Each row below holds a small network's activations on one input, seen along a few directions.
In each table, some parts of the input vary, and every possible input appears once, in random order.
A made-up example of a description, with smaller parts first: one of 6 places along a line, together with either a single point or one of 9 places around a ring or (one of 2 separate values, together with one of 8 places around a ring).
Shared parts are said once, and a part with two or three values counts as separate values.
In the rows, 128 means zero.

Other details of the inputs vary at random and push rows far along two fixed directions, the same in every table; ignore that.
To show where, the next rows are all for the same input, with only those details redrawn:
[141 125 154 124 151 165 116 133 127 128 133 149]
[125  96  97 137  98 126 133 140 137 123 118 103]
[115 186 142 174  29 145 190 104 110  72 208 156]

Rows:
x1: [121 121 158 108 156 139 113 127 122 120 135 164]
x2: [153 143 163 128 151 146 115 141 144 140 126 146]
x3: [117 123  99 129 107 106 147 128 130 126 108  88]
x4: [139 148 157 115 164 148 131 115 121 132 119 134]
x5: [130 119 163 122 162 138 119 112 126 124 129 156]
x6: [130 147 158 104 156 144 124 129 117 137 125 141]
x7: [132 146 156 102 154 147 124 127 116 140 125 143]
x8: [108  77  96 112 124  99 113 138 141 130 108 108]
x9: [120 121  99 123  99 105 147 132 125 126 108  95]
x10: [116 112  90 136 130 100 116 137 152 130  94 104]
x11: [140 149 136 106 166 148 134 122  95 163 134 144]
x12: [130 117 106 140  96 105 128 147 158 140 126  98]
x13: [138 150 158 118 167 146 130 117 122 131 118 132]
x14: [139 146 156 104 156 148 126 124 115 137 118 142]
x15: [145 125 154 128 154 166 118 128 129 126 130 147]
x16: [138 130 150 128 165 130 102 121 109 127 138 156]
x17: [127  93  85 139 133  98 115 124 128 119 113 101]
x18: [124  88  90 138 133  94 109 128 127 132 112 101]
x19: [120  95 102 135  93 118 124 142 138 139 127 103]
x20: [127 151 159 107 159 142 119 128 121 139 130 136]
x21: [129 122 100 137  93 109 131 149 158 130 128 100]
x22: [111 212 143 157  23 129 207  92  94  76 202 152]
x23: [124 150 156 129 160 130 106 130 135 137 126 157]
x24: [111 131  98 122  80 108 151 124 124 129 132  98]
x25: [119 124  97 126  95 110 153 123 127 127 115  93]
x26: [133 151 155 138 167 134 113 118 139 132 120 151]
x27: [114  74  96 117 131 103 119 134 140 125  97 107]
x28: [150 147 157 129 154 153 119 138 147 131 130 144]
x29: [135 148 157 111 161 148 128 121 119 134 122 136]
x30: [121  85  89 130 131  91 103 137 125 137 113 104]
x31: [132 145 155 100 153 149 124 126 115 141 125 144]
x32: [129 150 159 108 158 142 123 130 117 136 124 139]
x33: [132 153 149 134 169 138 113 121 140 124 119 152]
x34: [116  73  96 113 129 101 117 140 136 125  94 110]
x35: [136 116 106 146 101 110 136 142 157 134 116  96]
x36: [137 116 100 137 100 111 133 151 154 127 112 101]
x37: [119 135  79 127  95 107 160 121 105 150 140  99]
x38: [147 143 163 126 150 145 113 143 145 143 133 146]
x39: [129 130  79 128 101 109 163 122 101 147 123 100]
x40: [122 153 149 124 162 134 102 130 139 132 131 156]
x41: [155 144 163 136 157 149 121 131 149 137 128 140]
x42: [111  68 101 114 130  95 111 140 138 140  97 108]
x43: [129 154 150 127 161 135 109 130 134 125 120 159]
x44: [127  94 103 137  95 119 130 142 134 132 115 105]
x45: [135 151 159 110 159 143 126 128 116 132 118 139]
x46: [136 125 161 123 143 158 112 137 124 139 138 152]
x47: [120 119 163 112 156 133 108 122 125 133 140 160]
x48: [128  90  90 142 134  94 113 122 128 129 111  99]
x49: [137 145 154 107 157 153 129 118 117 138 122 139]
x50: [141 125 154 124 151 165 116 133 127 128 133 149]
x51: [112 110  90 130 126  96 112 145 150 133  97 108]
x52: [146 123 160 132 153 162 118 125 128 135 130 145]
x53: [106 185 136 171  51 108 163  95  99  82 218 157]
x54: [111 131  98 123  82 106 150 125 126 128 131  97]
x55: [116 186 142 170  26 142 188 109 106  71 206 160]
x56: [130 152 156 132 158 131 110 127 134 132 122 158]
x57: [117  93  84 128 127  94 104 135 128 128 123 104]
x58: [120  88  84 127 131  95 104 139 125 128 113 106]
x59: [138 131 144 123 167 134 101 124 110 119 136 157]
x60: [124 123  96 129  97 113 156 116 127 126 112  92]
x61: [119 100  97 133  90 122 127 144 138 128 131 105]
x62: [116  68 101 119 135  99 115 133 140 137  93 104]
x63: [127 129  78 132 105 112 164 117 105 148 126  95]
x64: [141 124 160 128 148 161 116 130 126 136 134 148]
x65: [139 118 100 146 105 114 139 140 159 124 114  96]
x66: [131 116 100 136  99 110 131 153 156 130 118 102]
x67: [136 132 144 128 169 137 104 118 113 119 140 153]
x68: [123 151 155 128 161 129 102 128 139 140 131 154]
x69: [119  75  96 121 134 104 122 129 141 122  96 104]
x70: [141 147 155 112 162 151 132 113 120 135 119 135]
x71: [121  97  97 132  92 122 130 147 135 126 123 107]
x72: [127 119 163 115 155 135 116 121 120 125 130 163]
x73: [129 150 155 134 165 133 109 123 138 134 121 152]
x74: [122 218 124 171  42 131 222  77  80  95 212 146]
x75: [128 148 158 103 157 144 119 126 121 141 131 138]
- What do these inputs look like to the network? => one of 5 places along a line, together with either a single point or one of 4 places along a line or (one of 2 separate values, together with one of 5 places around a ring)
- Changing only the place on the line of 5 turns x22 into x31. The same change can be made to x56. Which row results? => x23
- Changing only the place on the line of 5 turns x15 into x71. The same change can be made to x13. Which row results? => x32
- Change only the choice among 2 separate values in x44. List by row number the other rows that result. => x55
- Change only the place on the line of 5 in x5. List by row number the other rows that result. => x42, x47, x62, x72

Rows:
x76: [142  58  91 100 154 125 101 163 150 167  63  78]
x77: [130  54  81  97 167 108 101 146 129 164  64  88]
x78: [119 122  92 139  96 112 150 117 110 121 141 102]
x79: [149 153 151 133 135 151 127 135 132 137 145 143]
x80: [134 140 146 113 146 143 135 112 100 125 142 148]
x81: [108 104 118 150  88  94 124 134 154  99 132 122]
x82: [133 141 142 129 147 146 133 115 106 132 144 151]
x83: [128 121 104 137  83 128 157 130 129 120 123 100]
x84: [121 148 152 107 146 140 133 111 108 126 137 144]
x85: [119 128  93 146  94  99 142 121 118 124 138 112]
x86: [116 118  94 141  91 110 147 122 114 126 140 111]
x87: [103 102 107 143  86 106 120 138 147  98 134 127]
x88: [117 120  95 140  92 112 146 119 112 125 142 106]
x89: [118 145 154 110 141 138 130 116 111 131 137 153]
x90: [122 121  90 139  97 110 153 116 111 121 138 107]
x91: [134 149 158 115 135 157 138 127 130 130 128 141]
x92: [142 140 157 118 129 160 132 136 124 134 143 144]
x93: [122 131  91 144  99 101 145 116 114 119 138 103]
x94: [133 112 160 146 136 143 107 129 139 110 153 162]
x95: [133 148 161 112 129 156 134 134 133 135 137 143]
x96: [133  68  93  98 159 123 107 154 155 164  51  75]
x97: [122  99 109 164  90 100 121 132 151 102 141 124]
x98: [116  97  99 159  89 112 118 140 143 101 145 126]
x99: [137  93 136  83 226 128  80 143 131 171  64 127]
x100: [114 116 100 128  89 110 147 120 109 121 137 108]
x101: [140 152 140 130 153 134 129 111 107 127 144 147]
x102: [124  64  84  87 170 102 104 141 135 162  59  83]
x103: [140 161 155 131 139 146 129 130 140 135 135 142]
x104: [150  88 129  95 225 136  68 141 127 175  79 121]
x105: [135 160 158 123 140 149 136 127 132 127 124 138]
x106: [119 146 155 108 142 140 129 114 109 130 138 148]
x107: [135 158 161 120 136 146 133 133 134 130 132 142]
x108: [114 108 113 160  92  94 122 131 158 103 135 123]
x109: [120 107  98 164  92 102 114 139 147 100 142 127]
x110: [132 161 144 126 155 128 131 110 115 128 138 147]
x111: [126 159 148 126 150 130 123 114 116 132 141 146]
x112: [131 123 100 146  85 128 155 132 133 125 131 100]
x113: [106 133 103 129  94  94 146 121 119 120 129 107]
x114: [106  94 119 143  84 104 126 132 150 100 133 123]
x115: [113 139  95 140 101  95 146 115 123 121 132 103]
x116: [145 144 152 130 135 162 133 132 127 135 142 141]
x117: [141 162 153 133 141 147 132 126 138 132 131 140]
x118: [140 161 155 129 136 146 128 133 140 138 139 142]
x119: [128 137 150 116 140 143 128 118 103 129 143 153]
x120: [120  62  85  92 168 103 103 144 137 165  57  88]
x121: [135 159 158 121 139 147 135 129 132 128 128 140]
x122: [128 120 104 135  82 126 155 133 129 121 126 101]
x123: [120 155 154 115 146 128 127 119 113 128 136 152]
x124: [149 154 149 136 140 153 131 127 129 131 136 140]
x125: [123 157 152 113 151 129 130 114 110 124 137 143]
x126: [145 144 152 128 132 162 132 135 128 138 147 142]
x127: [131 124  99 147  86 129 156 130 132 124 127  99]
x128: [149 155 148 137 142 154 132 125 129 130 133 139]
x129: [134 131 100 149  84 116 148 136 139 126 132 102]
x130: [125 137 151 147 142 131  98 133 147 108 146 165]
x131: [137 150 141 133 151 135 128 115 109 130 142 152]
x132: [131 140 148 113 145 145 132 113  99 125 144 144]
x133: [113 137  94 144 100  94 149 117 125 123 128 112]
x134: [140  95 133  93 226 129  71 143 137 178  71 126]
x135: [129 108 164 136 132 142 108 129 135 106 148 163]
x136: [118 126 109 129  79 120 155 135 140 125 124 102]
x137: [111 135  99 128  99  92 154 117 118 116 126 107]
x138: [119 134 156 136 139 131 100 136 143 103 143 165]
x139: [126 117 153 136 134 145 101 136 132 103 150 166]
x140: [135 158 161 118 134 146 131 136 135 133 136 143]
x141: [141 163 152 134 143 149 133 124 137 131 128 138]
- Changing only one part turns x97 into x108. The same change can be made to x131. Which row results? => x133
- What do these inputs look like to the network? => one of 6 places around a ring, together with either one of 2 separate values or one of 4 places along a line or one of 5 places around a ring
- Change only the choice among 2 separate values in x98. List by row number the other rows that result. => x94
